These are the activations of a small neural network, seen along a few directions. Each row is one input.
Each table varies a few parts of the input and shows all the possible inputs, shuffled.
A made-up example of a description, with smaller parts first: one of 6 places along a line, together with either a single point or one of 9 places along a line or (one of 2 separate values, together with one of 8 places around a ring).
Shared parts are said once, and a part with two or three values counts as separate values.

Table:
row 1: [49,50,-10,-2,-15,-13,15,7,7,-33,-22,-8,-93,-7,93,45,7,-50,-48,85]
row 2: [-10,-10,3,0,-1,-8,-3,4,5,7,7,2,24,5,4,-4,1,14,27,-1]
row 3: [-9,-14,5,-3,-10,-12,5,14,5,5,2,6,20,5,-1,-2,-8,17,20,-7]
row 4: [-7,4,-4,6,7,7,-17,-2,3,16,6,9,18,-6,-11,-7,13,0,16,-2]
row 5: [-1,-5,1,5,9,15,1,-8,-8,0,1,-3,-2,-3,-29,-7,-4,0,-20,-20]
row 6: [-15,-18,2,-7,3,-6,15,-2,-2,-5,-5,-15,9,18,1,-6,-15,13,4,-14]
row 7: [-9,-1,-5,0,5,-2,-11,-5,4,15,10,2,24,2,0,-8,10,8,26,0]
row 8: [-5,-12,5,-2,0,4,10,-1,-7,-5,-4,-7,2,5,-20,-6,-10,5,-15,-22]
row 9: [2,-7,11,4,-12,-1,0,15,-1,1,2,12,8,-8,-20,-3,-5,7,4,-15]
row 10: [0,3,-5,3,16,18,-9,-18,-7,3,5,-3,1,-3,-26,-9,3,-5,-12,-15]
row 11: [-9,-19,6,-9,-5,-5,17,1,-5,-8,-5,-8,3,11,-13,-3,-16,11,-8,-22]
row 12: [-4,-12,10,-4,-17,-11,4,17,1,0,-1,11,12,-1,-11,-3,-6,12,8,-17]
row 13: [4,0,7,6,-4,8,-11,6,-1,5,2,17,4,-16,-28,-4,5,0,1,-15]
row 14: [3,8,1,8,2,10,-20,0,0,12,6,17,11,-14,-25,-5,10,-4,4,-9]
row 15: [-16,-6,-10,-3,19,5,0,-20,-1,6,6,-17,15,14,-1,-11,2,6,10,-4]
row 16: [53,54,-7,3,-28,-18,6,24,12,-24,-17,14,-83,-24,96,50,15,-47,-27,93]
row 17: [-10,-1,-8,2,19,13,-7,-22,-4,7,7,-11,10,5,-13,-11,5,-2,-1,-7]
row 18: [-16,-15,-2,-6,11,-5,7,-10,-1,0,0,-18,14,18,3,-7,-7,14,10,-8]
What is each input in this table made of? -> one of 2 separate values, together with either a single point or one of 8 places around a ring
The inputs of row 12 and row 11 match in every part but the choice among 2 separate values. If row 3 is changed in the same way as row 12 into row 11, which row does it become? -> row 6
Change only the choice among 2 separate values in row 1. List by row number the other rows that result. -> row 16

Table:
row 19: [3,6,-2,6,0,8,-25,6,3,14,10,25,17,-17,-18,-3,12,0,16,1]
row 20: [23,20,-5,-10,-20,-27,15,21,12,-21,-16,-1,-45,-1,77,32,4,-14,-7,59]
row 21: [-4,-7,5,-1,-7,-4,-6,10,3,8,4,12,20,-3,-12,-4,-1,10,18,-12]
row 22: [30,25,-5,-2,-11,-11,24,6,0,-26,-18,-14,-66,-1,63,30,-1,-28,-40,52]
row 23: [10,21,-3,14,0,13,-35,3,3,22,16,33,15,-30,-21,-2,27,-11,16,4]
row 24: [-22,-28,2,-16,9,-9,29,-14,-4,-14,-8,-36,7,34,2,-11,-24,18,-3,-26]
row 25: [-2,-3,3,5,7,13,0,-5,-7,0,-1,-2,0,-2,-25,-5,-5,-1,-15,-16]
row 26: [-19,-22,4,-10,-3,-13,7,5,4,1,1,-4,24,14,-1,-7,-8,21,23,-15]
row 27: [-31,-36,8,-13,-2,-22,23,2,3,-7,-3,-21,26,28,4,-10,-23,30,32,-16]
row 28: [18,27,-6,17,9,25,-29,-13,-3,16,12,17,-3,-24,-26,-4,23,-23,-16,-3]
row 29: [8,13,-2,13,10,23,-16,-9,-8,10,6,10,-3,-17,-29,-4,10,-13,-16,-6]
row 30: [-12,-18,1,-3,9,3,14,-13,-5,-4,-2,-20,8,19,-13,-12,-16,9,-8,-22]
The inputs of row 20 and row 22 match in every part but one. If row 21 is changed in the same way as row 20 into row 22, which row does it become? -> row 25
What is each input in this table made of? -> one of 2 separate values, together with either a single point or one of 5 places along a line
Change only the choice among 2 separate values in row 24. List by row number the other rows that result. -> row 27

Table:
row 31: [-52,-29,-10,-17,47,4,11,-31,-9,10,2,-39,43,35,-22,-25,-3,25,8,-38]
row 32: [-24,-43,12,-7,-6,-20,17,-2,3,0,-3,-13,26,24,-9,-15,-30,32,14,-40]
row 33: [-24,5,-15,15,16,16,-44,-12,5,42,30,18,54,-13,-32,-29,30,15,40,-19]
row 34: [39,42,-19,28,-3,10,-22,-9,-4,3,10,18,-49,-35,33,21,31,-44,-21,58]
row 35: [17,9,-10,5,-17,-21,4,26,13,-3,7,19,-10,-11,39,17,7,-5,21,27]
row 36: [9,25,-11,-12,4,-11,20,-10,8,-23,-21,-30,-52,22,71,18,5,-27,-34,34]
row 37: [-33,-17,-7,-4,47,28,1,-49,-9,2,5,-31,33,27,-36,-36,2,11,-7,-44]
row 38: [-28,-28,27,-9,-19,-30,6,18,-1,1,1,6,36,16,-15,-17,-6,37,40,-22]
row 39: [9,12,-19,-5,18,26,17,-17,-1,-19,-13,-13,-47,8,14,15,-21,-16,-41,15]
row 40: [28,-1,11,7,-6,19,3,-2,-6,-5,-9,3,-13,-6,-43,11,-10,-19,-38,-18]
row 41: [-46,-32,-2,-17,11,-7,10,-28,-3,20,2,-38,58,33,0,-35,-7,33,38,-33]
row 42: [-1,-11,-7,-17,-9,-19,24,4,6,-8,-10,-17,-24,15,47,10,-25,3,4,31]
row 43: [-9,5,-20,23,24,33,-36,-28,-13,38,24,8,45,-13,-53,-29,24,-1,25,-24]
row 44: [10,-11,9,-17,-28,-23,-7,43,1,-5,-6,32,13,-8,-6,10,-2,15,21,-5]
row 45: [-11,-2,13,15,-1,4,-30,23,1,16,13,36,31,-27,-50,-11,12,11,19,-21]
row 46: [-3,-24,9,-14,-7,-7,27,11,-5,-29,-19,-13,-16,19,-5,10,-30,11,-28,-29]
row 47: [-18,-22,13,-7,11,21,11,-26,-9,-10,-7,-11,4,13,-49,-22,-12,10,-31,-50]
row 48: [7,10,-14,-17,12,-9,18,-2,6,-19,-18,-27,-38,19,32,8,-16,4,-28,11]
row 49: [-33,-9,-9,-6,7,-6,-24,-7,9,33,26,5,69,8,-21,-26,11,25,52,-19]
row 50: [11,13,-2,-5,-10,-27,14,24,8,-6,-7,-7,-29,7,79,26,-1,-11,20,73]
row 51: [6,-21,26,-8,-44,-28,22,26,7,-8,-10,9,15,0,13,5,-14,24,24,-8]
row 52: [-3,-1,11,1,15,26,-5,-4,-12,14,4,3,13,0,-60,-14,-1,-3,-29,-48]
row 53: [-31,-32,13,-21,18,-8,14,-4,1,-13,-17,-21,18,27,-32,-11,-19,21,-16,-48]
row 54: [-21,-26,17,-9,-14,-21,-9,26,-4,6,4,22,42,-8,-26,-14,1,31,34,-19]
row 55: [27,42,-13,16,3,17,0,-17,-7,-6,-4,-2,-59,-10,40,16,24,-33,-50,47]
row 56: [-25,-9,-14,8,54,39,-8,-37,-21,29,24,-12,31,4,-53,-18,4,-1,4,-27]
row 57: [28,41,-10,22,-12,3,-23,10,11,5,2,22,-30,-32,49,36,22,-30,-1,72]
row 58: [27,31,-10,9,-20,-23,-1,17,13,-5,7,12,-21,-10,70,30,2,-28,12,63]
row 59: [17,-13,4,3,-3,19,14,-10,1,-29,-12,-8,-28,10,-28,4,-27,-3,-43,-34]
row 60: [21,5,13,19,-31,5,-16,30,0,0,6,39,1,-33,-24,18,3,3,8,-3]
row 61: [29,9,10,11,-5,15,-22,23,-9,1,-2,31,-8,-41,-42,0,12,-15,-14,-16]
row 62: [4,-31,13,-10,-26,-24,30,19,1,-16,-12,-9,2,18,11,4,-34,16,-1,-22]
row 63: [19,29,-4,23,-17,-1,-14,14,10,5,12,33,-18,-32,18,22,22,-20,6,31]
row 64: [4,4,7,-20,-16,-27,13,23,6,-5,-11,-1,-8,5,47,16,-1,1,32,33]
row 65: [-46,-25,-1,-9,10,-6,-8,-7,-1,25,9,-19,58,22,-5,-26,-4,43,69,-10]
row 66: [8,-4,13,20,-3,19,-27,-3,-9,15,14,25,18,-31,-63,-24,24,1,-3,-35]
row 67: [17,29,-14,-1,7,14,14,-21,5,-22,-2,-26,-59,2,46,10,-2,-35,-58,44]
row 68: [21,34,-3,-6,13,15,0,-15,1,-2,-3,-3,-36,-10,-7,18,6,-40,-34,18]
row 69: [19,12,-4,-10,-17,-24,18,4,11,-30,-16,-29,-38,20,76,18,-5,-11,-4,53]
row 70: [32,34,-3,20,-3,10,-14,1,-2,-2,3,25,-26,-37,-3,8,28,-33,-12,20]
What is each input in this table made of? -> one of 5 places along a line, together with one of 8 places around a ring
The inputs of row 31 and row 46 match in every part but the place on the line of 5. If row 41 is changed in the same way as row 31 into row 46, which row does it become? -> row 62
The inputs of row 55 and row 40 match in every part but the place on the line of 5. If row 67 is changed in the same way as row 55 into row 40, which row does it become? -> row 59
Change only the place on the line of 5 in row 61. List by row number the other rows that result. -> row 34, row 43, row 66, row 70

Table:
row 71: [-14,5,-7,3,2,-11,-18,-1,10,23,12,6,35,3,21,-6,14,8,53,19]
row 72: [17,19,3,3,-26,-21,-13,24,10,5,2,23,-2,-17,35,15,15,-7,33,38]
row 73: [-19,-30,12,6,16,31,1,-12,-14,5,5,2,25,0,-91,-25,-18,15,-27,-74]
row 74: [-2,17,-18,7,38,31,-9,-37,-9,6,5,-19,-13,3,-10,-7,10,-18,-29,2]
row 75: [53,51,-6,9,-10,14,-1,5,-1,-20,-12,15,-82,-32,33,35,15,-51,-64,47]
row 76: [-22,-13,-8,6,38,36,-7,-35,-12,10,9,-15,18,8,-57,-24,-4,4,-22,-42]
row 77: [-25,-37,18,-5,-19,-10,-8,27,0,19,11,27,66,-7,-58,-21,-6,43,48,-57]
row 78: [-31,-25,4,3,2,-8,-15,1,4,26,18,7,64,5,-25,-24,6,31,57,-23]
row 79: [42,37,5,5,-43,-27,-12,41,17,-5,-5,38,-34,-29,63,36,17,-25,15,66]
row 80: [30,34,-8,7,9,21,-5,-12,-10,-11,-7,-2,-49,-17,5,14,10,-34,-48,20]
row 81: [-28,-57,5,-45,-8,-55,87,-1,5,-57,-37,-81,-28,83,84,9,-61,34,-16,3]
What is each input in this table made of? -> either a single point or (one of 2 separate values, together with one of 5 places along a line)
Change only the place on the line of 5 in row 71. List by row number the other rows that result. -> row 72, row 77, row 78, row 79
Change only the choice among 2 separate values in row 78. List by row number the other rows that result. -> row 76
